Each row below holds a small network's activations on one input, seen along a few directions.
Each table varies a few parts of the input and shows all the possible inputs, shuffled.
Descriptions start from the smaller parts, as in this example, which fits no table here: one of 3 separate values, together with either a single point or one of 11 places around a ring or (one of 4 places along a line, together with one of 5 places around a ring).
Shared parts are said once, and a part with two or three values counts as separate values.

Other details of the inputs vary at random and push rows far along two fixed directions, the same in every table; ignore that.

Table:
R1: [ 22 -12 -22 -30  20  13  15  10  75 -17 -28 -32]
R2: [-19  11  68 -26  59  19  17  -6  -4 -14  13   1]
R3: [ 20   9 -32  37 -49 -11 -45  16 -68  29  10  48]
R4: [ 10  -5 -31  16 -70   0  -6   4 -15  -4 -10  -4]
R5: [-17   7 -22  41 -64 -31 -23  -3 -38  67  43  64]
R6: [ -2 -18 -47  -2  18   6   5  -5   2  24  -5  -6]
R7: [  2  10  12 -19 -12   9  32   2  52 -21 -23 -40]
R8: [-7 -7 70 13 80  1 -7  6 15  5 33  0]
R9: [-12  15  33 -17  20 -26  13  -4  34 -24  -6 -12]
R10: [  5   3  -2  -6 -22  10  -2  -2 -22  -4   1   6]
R11: [-26  -9  78  26  52   8 -13  -9 -37  36  72  28]
R12: [  9  17 -26   7 -62 -17  -9   7 -15 -15 -22   4]
R13: [ 33 -24 -72   4 -27   0 -19  16  40 -17 -37 -18]
R14: [ 16 -14  -3  18  -9  15 -12   9 -15  -6   1   2]
R15: [  8 -34  26 -19  79  46 -26  -5 -46  22  41  38]
R16: [ 23 -21 -17 -21  20  13   4   7  55 -40 -32 -41]
R17: [ -9  12  65 -26  60  19   5 -10 -27 -27  14  10]
R18: [-13  12  -8 -15  -3  -4  50  -8  41 -24 -36 -58]
R19: [-19  27 -33  -2 -37 -50  30 -15  46 -10 -38 -26]
R20: [-24  21 -38  21 -52 -18 -10 -11 -73  42   8  38]
Description of these inputs: one of 4 places along a line, together with one of 5 places along a line.
Changing only the place on the line of 5 turns R4 into R10. The same change can be made to R11. Which row results?
Answer: R9
Change only the place on the line of 5 in R13. List by row number the other rows that result.
Answer: R1, R6, R15, R16
Change only the place on the line of 4 in R14. List by row number the other rows that result.
Answer: R3, R8, R13

Table:
R21: [  0   3  57 -10  23   6  14   4  39 -21  23 -23]
R22: [-12  19  38  -8  48 -10  11 -14  28   0  -1   7]
R23: [ 23  -2  -1  -3  23  24  -4  12 -11  -5 -15 -16]
R24: [-17  15  45 -29  17  14  28 -14  -1 -16  10 -18]
R25: [-25  13  10   4   7  10  29 -27  -7  14   1   2]
R26: [-19  16   0  28   3   0   4   1 -31  52  19  16]
R27: [ -1 -42 -33  44 -27   3 -29   3 -33  67  49  51]
R28: [ -6  -9  -4 -23   1  32   6 -11  -8  -3  -2   3]
R29: [ 29 -23  32  -1  39  31  -5   1  16 -20   3 -18]
R30: [-13  -9 -16  -3  14   3 -22   1 -12  -5   9  -4]
R31: [  2  10 -38  38 -72 -29   2   0  40  17 -23  -4]
R32: [ -6  16  53 -28  29 -12   7  -3  16 -14  14  -2]
R33: [-19  -2   0  29 -38 -19 -33  -7 -80  49  51  36]
R34: [-24   9   5  16  21 -19   6 -17   0   4  12 -11]
R35: [  7  12 -19  -6 -43 -47  12   2  33 -57 -64 -39]
R36: [ -2  -5  11 -18  34  16 -25  -3  -8   4  17  29]
R37: [-11   6   4  12 -23  13  -3  -5 -67   6  14  41]
R38: [  2 -22  27 -17  41  34  -4   2  39 -24   2 -17]
R39: [ 26  -2  18  -7  37  15 -21  -1 -14  -5   6  21]
R40: [ -1  10   9  20 -13  -8 -23   7 -50   4  24  54]
R41: [ -1  14  47 -22  42   2  27  13  27 -47 -42 -41]
R42: [  3  -5  55   0  31  11  11   8  25 -43  -1 -13]
R43: [ 11   8 -65  -4 -51  -6 -11  27  20   4 -30 -10]
R44: [ 17   0 -82   9 -73 -46 -22  10  12  37 -15  33]
R45: [ 11   3 -75   6 -47 -24   5  25  29  16 -27 -17]
R46: [  9  28 -26 -19 -61 -32  20  23  44 -18 -43 -46]
R47: [  4  -4 -70  -4 -32 -43  17   6  57 -23 -39 -43]
R48: [ 15 -14   5   2   6  41  -6 -14 -63  18  21  25]
R49: [ 11 -18   2  21  21  16 -28 -13 -57  16  22  14]
R50: [-12 -22  11 -26  43  22  37 -15  15  -6   5 -10]
What do these inputs look like to the network?
Answer: one of 5 separate values, together with one of 6 places around a ring
